Each row below holds a small network's activations on one record, seen along a few directions.
Each row is followed by the record's values for the fields DAL, SABI, ZUK, ZIR, BAFO, DOZ.
Not every record has every field; a missing one is left out.
Other fields move the rows too, some of them a lot.
In the rows, 500 means zero.
Random noise pushes rows far along 13 fixed directions. That doesn't count. These rows show it; they differ only by the noise:
[495 433 504 701 687 337 443 450 711 489 519 400 558 667 700 328 564 487
 305 370 562 588 615 381 608 440]
[187 655 702 523 566 407 434 730 661 790 506 368 686 557 400 423 481 255
 178 364 463 623 486 638 533 527]
[534 518 518 529 417 602 503 569 631 487 542 389 548 644 516 483 526 645
 528 410 540 478 334 403 695 434]
[502 466 525 595 491 638 536 410 548 287 644 345 503 404 360 682 292 935
 317 454 259 677 690 541 599 608]
[425 487 410 325 487 541 675 411 380 318 400 434 409 279 670 659 371 599
 595 629 411 425 596 567 452 517]
[439 501 544 359 700 673 470 593 450 415 649 337 383 348 464 478 401 763
 335 583 519 563 586 353 643 582]
[613 503 483 930 390 434 506 685 570 436 758 387 671 782 503 553 520 733
 384 273 754 560 459 334 763 504]
[ 55 559 488 448 512 434 436 579 234 512 523 461 429 651 612 475 566 255
 478 329 537 563 463 720 579 541]
[419 494 222 464 381 444 376 413 538 668 166 780 589 528 490 641 407 166
 751 245 302 642 349 822 446 430]
[584 354 292 337 715 487 243 517 242 522 232 584 390 432 440 567 420 596
 563 536 283 704 620 498 466 595]
[544 383 507 580 665 560 311  83 626 328 579 612 399 523 448 447 608 651
 417 471 483 405 590 472 517 507]
[518 484 398 388 720 365 642 440 572 401 403 463 328 340 876 228 436 443
 521 547 612 407 633 349 499 498]
[521 412 485 643 641 347 348 400 624 394 432 595 560 744 756 470 661 465
 505 479 674 397 614 387 587 393]
[568 611 471 549 410 665 444 562 765 508 408 423 501 432 343 514 431 573
 311 424 427 548 506 497 501 536]
[588 328 469 661 588 558 406 319 281 378 636 288 457 495 310 650 574 856
 277 529 397 595 574 431 507 598]

[601 491 564 417 530 636 459 435 411 581 606 429 434 399 279 409 624 558
 434 560 546 404 332 411 455 506] | DAL: mavo / ZUK: bufu / ZIR: kolo / BAFO: fike / DOZ: kigo
[369 424 418 419 662 290 548 479 308 575 426 621 592 380 696 677 438 329
 644 613 566 491 600 598 424 461] | DAL: mavo / ZUK: zufu / ZIR: kolo / BAFO: lupir / DOZ: kigo
[515 618 327 535 505 359 530 409 665 537 381 769 450 312 629 335 484 116
 534 385 731 317 524 549 351 515] | DAL: bener / ZUK: bufu / ZIR: kolo / BAFO: fike / DOZ: kigo
[444 543 456 536 466 608 506 643 427 392 759 593 390 641 591 354 489 544
 659 332 739 524 410 411 739 498] | DAL: mavo / SABI: mido / ZIR: kolo / BAFO: fike / DOZ: kigo
[539 426 618 552 311 481 552 429 683 573 395 297 728 804 592 568 731 490
 577 506 384 430 256 474 563 275] | DAL: bener / SABI: mido / ZIR: kolo / BAFO: fike / DOZ: kigo
[495 588 199 660 276 499 609 581 367 400 359 434 380 462 629 599 539 322
 535 439 667 496 500 580 371 516] | DAL: mavo / ZUK: zufu / ZIR: kolo / BAFO: lupir / DOZ: kigo
[667 555 453 656 520 341 433 754 270 653 519 525 516 435 370 510 592 398
 325 556 846 400 515 341 358 624] | DAL: mavo / SABI: ris / ZIR: zet / DOZ: buva
[430 391 612 607 606 385 448  98 823 423 513 749 791 556 619 750 536 439
 500 534 479 362 645 611 512 306] | DAL: bener / SABI: mido / ZIR: zet / DOZ: kigo
[767 262 323 617 712 405 517 235 586 510 491 459 496 399 559 460 442 663
 475 465 326 689 573 383 476 451] | DAL: mavo / ZUK: zufu / ZIR: kolo / BAFO: fike / DOZ: kigo
[568 470 503 548 376 441 569 596 471 478 391 389 621 638 583 635 498 633
 594 522 424 499 458 487 557 445] | DAL: mavo / ZUK: zufu / ZIR: zet / DOZ: kigo
[558 443 504 572 597 341 405 329 565 497 397 660 484 534 573 424 634 351
 526 568 543 374 609 513 363 482] | DAL: bener / SABI: mido / ZIR: kolo / BAFO: fike / DOZ: kigo
[454 528 533 431 513 436 536 475 414 532 429 540 451 383 499 472 497 254
 413 557 489 470 614 554 335 475] | DAL: bener / SABI: ris / ZIR: zet / DOZ: buva
[840 372 384 677 394 473 590 389 544 607 545 414 597 607 457 429 618 618
 635 357 546 492 162 298 596 379] | DAL: bener / ZUK: zufu / ZIR: kolo / BAFO: lupir / DOZ: buva
[377 504 539 448 511 548 612 516 570 657 610 341 598 445 445 487 383 530
 466 380 362 631 306 561 621 478] | DAL: mavo / ZUK: zufu / ZIR: zet / DOZ: kigo
[534 601 530 571 392 473 542 502 606 357 512 693 524 471 522 582 398 584
 574 538 621 334 672 537 478 560] | DAL: mavo / SABI: mido / ZIR: kolo / BAFO: lupir / DOZ: kigo
[540 417 440 510 560 417 377 317 276 213 441 833 400 434 521 671 431 624
 630 605 496 433 842 602 376 606] | DAL: mavo / SABI: mido / ZIR: zet / DOZ: buva
[413 488 351 618 565 554 600 432 388 624 825 419 450 323 337 413 365 490
 323 236 551 708 336 550 616 608] | DAL: bener / SABI: mido / ZIR: zet / DOZ: kigo
[356 550 419 495 471 513 693 509 454 355 658 507 465 336 661 580 352 495
 558 487 611 487 584 558 535 528] | DAL: mavo / SABI: mido / ZIR: kolo / BAFO: fike / DOZ: kigo
[463 593 689 256 400 601 574 489 511 687 475 358 419 471 351 259 653 439
 514 555 478 271 140 452 469 496] | DAL: bener / ZUK: zufu / ZIR: zet / DOZ: buva
[400 347 486 702 707 547 620 351 577 683 767 112 572 426 524 530 627 413
 173 500 519 754 384 447 505 363] | DAL: mavo / SABI: mido / ZIR: kolo / BAFO: fike / DOZ: buva
[548 534 461 248 514 523 743 534 530 569 407 569 565 141 561 655 252 521
 697 702 435 431 509 523 425 456] | DAL: bener / ZUK: zufu / ZIR: kolo / BAFO: lupir / DOZ: kigo
[475 704 562 362 555 564 290 921 663 475 307 561 335 580 520 232 376 547
 431 500 512 569 688 400 563 664] | DAL: mavo / ZUK: zufu / ZIR: zet / DOZ: buva
[626 531 550 439 405 539 659 516 854 661 385 364 675 480 515 487 449 475
 535 536 400 477 300 451 504 377] | DAL: bener / SABI: ris / ZIR: kolo / BAFO: fike / DOZ: buva
[466 596 410 425 446 704 509 482 592 508 462 559 463 262 380 615 406 434
 432 498 501 502 501 564 436 523] | DAL: mavo / SABI: mido / ZIR: zet / DOZ: kigo
[500 666 641 413 359 778 438 541 652 418 476 395 449 450 240 551 484 676
 271 533 344 473 543 489 493 574] | DAL: bener / SABI: ris / ZIR: zet / DOZ: kigo
[488 507 501 509 571 519 258 557 321 456 522 555 339 694 425 303 620 541
 488 426 575 538 479 446 582 620] | DAL: bener / ZUK: bufu / ZIR: kolo / BAFO: fike / DOZ: buva
[447 467 722 478 561 349 412 636 358 554 430 469 719 618 438 672 523 606
 436 663 399 526 670 521 479 505] | DAL: bener / ZUK: bufu / ZIR: kolo / BAFO: lupir / DOZ: kigo
[488 542 326 691 261 452 381 323 460 275 215 469 284 696 464 389 517 544
 410 231 187 614 653 738 376 689] | DAL: mavo / ZUK: zufu / ZIR: zet / DOZ: kigo
[478 550 518 442 576 490 666 506 464 410 703 525 363 368 657 299 487 477
 526 542 765 309 521 374 558 519] | DAL: bener / SABI: mido / ZIR: kolo / BAFO: fike / DOZ: kigo
[450 718 450 530 283 679 558 411 776 409 272 394 355 296 444 488 592 262
 218 567 502 314 579 620 196 537] | DAL: mavo / SABI: mido / ZIR: zet / DOZ: kigo
[607 444 495 438 300 508 424 549 436 593 251 412 544 746 404 492 607 560
 677 431 242 549 289 546 524 465] | DAL: bener / SABI: mido / ZIR: kolo / BAFO: fike / DOZ: kigo
[425 504 262 506 545 600 590 312 561 401 506 473 336 261 673 479 561 220
 425 532 670 447 511 531 362 406] | DAL: bener / ZUK: bufu / ZIR: kolo / BAFO: fike / DOZ: kigo
[356 488 471 323 456 597 525 794 292 512 434 318 583 505 558 805 445 594
 537 642 451 606 454 487 594 457] | DAL: bener / ZUK: zufu / ZIR: zet / DOZ: buva
[195 619 727 226 495 250 603 726 356 501 320 592 569 523 691 460 352 363
 637 558 356 453 688 675 474 578] | DAL: bener / SABI: mido / ZIR: zet / DOZ: buva
[745 380 410 679 552 342 464 501 517 702 443 542 595 571 480 451 548 466
 586 486 551 541 392 425 473 478] | DAL: bener / SABI: mido / ZIR: kolo / BAFO: fike / DOZ: buva
[336 335 514 466 603 538 370 250 175 351 633 534 336 646 541 583 642 643
 686 594 487 453 457 606 545 545] | DAL: mavo / ZUK: zufu / ZIR: kolo / BAFO: fike / DOZ: buva
[538 496 437 512 514 457 612 382 658 539 520 522 570 405 564 497 437 362
 485 407 428 585 491 527 481 371] | DAL: bener / SABI: ris / ZIR: kolo / BAFO: fike / DOZ: kigo
[363 601 609 410 461 450 516 664 461 547 484 536 498 585 554 404 485 422
 583 494 570 430 453 548 570 565] | DAL: bener / SABI: mido / ZIR: kolo / BAFO: fike / DOZ: buva
[409 548 482 525 690 656 517 372 623 384 721 388 403 280 573 472 613 443
 200 616 849 361 598 328 477 452] | DAL: mavo / ZUK: bufu / ZIR: kolo / BAFO: lupir / DOZ: kigo
[610 437 506 518 535 516 498 417 467 461 614 537 495 477 530 507 584 455
 547 591 631 389 491 389 467 409] | DAL: mavo / SABI: ris / ZIR: kolo / BAFO: fike / DOZ: kigo
[509 609 351 424 261 550 550 715 394 464 253 416 428 515 594 555 567 382
 597 527 598 395 373 480 419 496] | DAL: mavo / ZUK: bufu / ZIR: zet / DOZ: buva
[377 461 528 391 527 582 359 585 187 492 567 480 386 722 516 510 704 500
 661 604 618 460 319 474 601 474] | DAL: bener / ZUK: zufu / ZIR: kolo / BAFO: fike / DOZ: buva

Here are new rows. What are their fields?
[329 409 572 416 485 456 575 339 326 403 501 257 335 715 728 333 745 515
 556 538 482 361 358 484 534 448] | DAL: mavo / ZUK: zufu / ZIR: zet / DOZ: buva
[552 574 597 342 471 595 503 668 457 498 453 562 467 401 444 547 472 479
 546 694 570 373 555 404 438 491] | DAL: bener / SABI: ris / ZIR: zet / DOZ: buva
[723 467 224 799 565 347 505 426 639 537 394 505 469 370 538 381 456 354
 251 338 542 672 687 442 326 560] | DAL: mavo / SABI: mido / ZIR: kolo / BAFO: fike / DOZ: kigo
[606 425 299 531 573 583 505 278 491 530 384 247 348 229 382 444 573 446
 146 523 388 610 492 461 266 543] | DAL: bener / ZUK: bufu / ZIR: zet / DOZ: buva
[474 429 644 369 549 476 594 513 551 545 525 426 599 676 745 412 644 330
 633 551 517 468 396 374 611 189] | DAL: bener / SABI: ris / ZIR: kolo / BAFO: fike / DOZ: kigo
[655 392 425 684 503 416 387 360 308 475 398 416 454 559 397 576 667 585
 363 568 458 505 561 478 334 601] | DAL: bener / ZUK: zufu / ZIR: kolo / BAFO: fike / DOZ: buva
[494 552 348 618 265 475 489 523 108 365 498 473 228 688 505 397 692 482
 635 399 667 371 346 539 465 653] | DAL: bener / ZUK: zufu / ZIR: kolo / BAFO: fike / DOZ: buva
[548 687 646 525 493 400 521 513 595 284 410 645 433 340 554 469 448 586
 378 724 686 119 847 457 312 713] | DAL: mavo / ZUK: zufu / ZIR: zet / DOZ: kigo
[605 602 431 481 431 622 701 456 856 485 591 571 440 300 567 342 344 495
 604 413 622 403 353 415 580 450] | DAL: bener / ZUK: zufu / ZIR: zet / DOZ: buva
[456 744 534 346 289 769 596 844 575 425 452 324 393 307 299 548 291 625
 306 523 442 529 549 493 475 661] | DAL: bener / SABI: ris / ZIR: zet / DOZ: buva
[662 451 762 385 685 370 331 425 410 574 564 584 489 578 305 277 691 670
 488 653 590 191 457 277 481 624] | DAL: bener / SABI: ris / ZIR: kolo / BAFO: fike / DOZ: kigo
[663 443 400 557 339 641 506 708 553 540 496 312 634 721 441 572 420 783
 605 329 350 748 257 365 790 421] | DAL: bener / SABI: mido / ZIR: zet / DOZ: kigo
[654 505 506 439 364 375 599 537 415 269 241 458 341 553 657 377 464 549
 582 558 324 453 720 450 392 509] | DAL: bener / SABI: ris / ZIR: zet / DOZ: buva
[631 488 389 627 384 431 640 545 503 553 426 375 572 475 570 545 550 446
 484 491 612 454 401 419 425 474] | DAL: mavo / SABI: mido / ZIR: zet / DOZ: buva
[695 522 582 654 289 631 448 389 700 433 448 224 339 763 340 121 747 653
 309 332 356 472 357 387 518 517] | DAL: bener / SABI: mido / ZIR: kolo / BAFO: fike / DOZ: kigo
[492 470 399 571 554 216 721 397 665 606 389 528 591 393 787 405 440 204
 546 444 519 504 505 561 397 385] | DAL: bener / ZUK: zufu / ZIR: zet / DOZ: buva
[666 527 422 451 370 574 561 497 537 310 365 503 336 487 612 450 501 640
 626 580 519 335 558 425 472 531] | DAL: mavo / SABI: mido / ZIR: kolo / BAFO: fike / DOZ: kigo
[330 563 748 530 430 253 570 698 254 566 561 383 540 725 544 336 504 424
 518 431 453 514 575 573 520 563] | DAL: mavo / SABI: ris / ZIR: kolo / BAFO: lupir / DOZ: kigo
[453 350 606 582 673 234 592 441 380 504 504 228 606 619 730 462 632 551
 353 614 479 500 596 383 501 466] | DAL: bener / SABI: mido / ZIR: zet / DOZ: kigo
[328 573 526 621 283 642 407 512 429 491 614 476 480 674 293 582 569 509
 494 341 472 555 339 680 566 595] | DAL: bener / SABI: mido / ZIR: kolo / BAFO: fike / DOZ: buva
[335 641 558 672 274 373 563 502 405 292 491 486 443 630 530 457 470 531
 407 337 465 432 681 669 458 703] | DAL: mavo / SABI: mido / ZIR: zet / DOZ: kigo
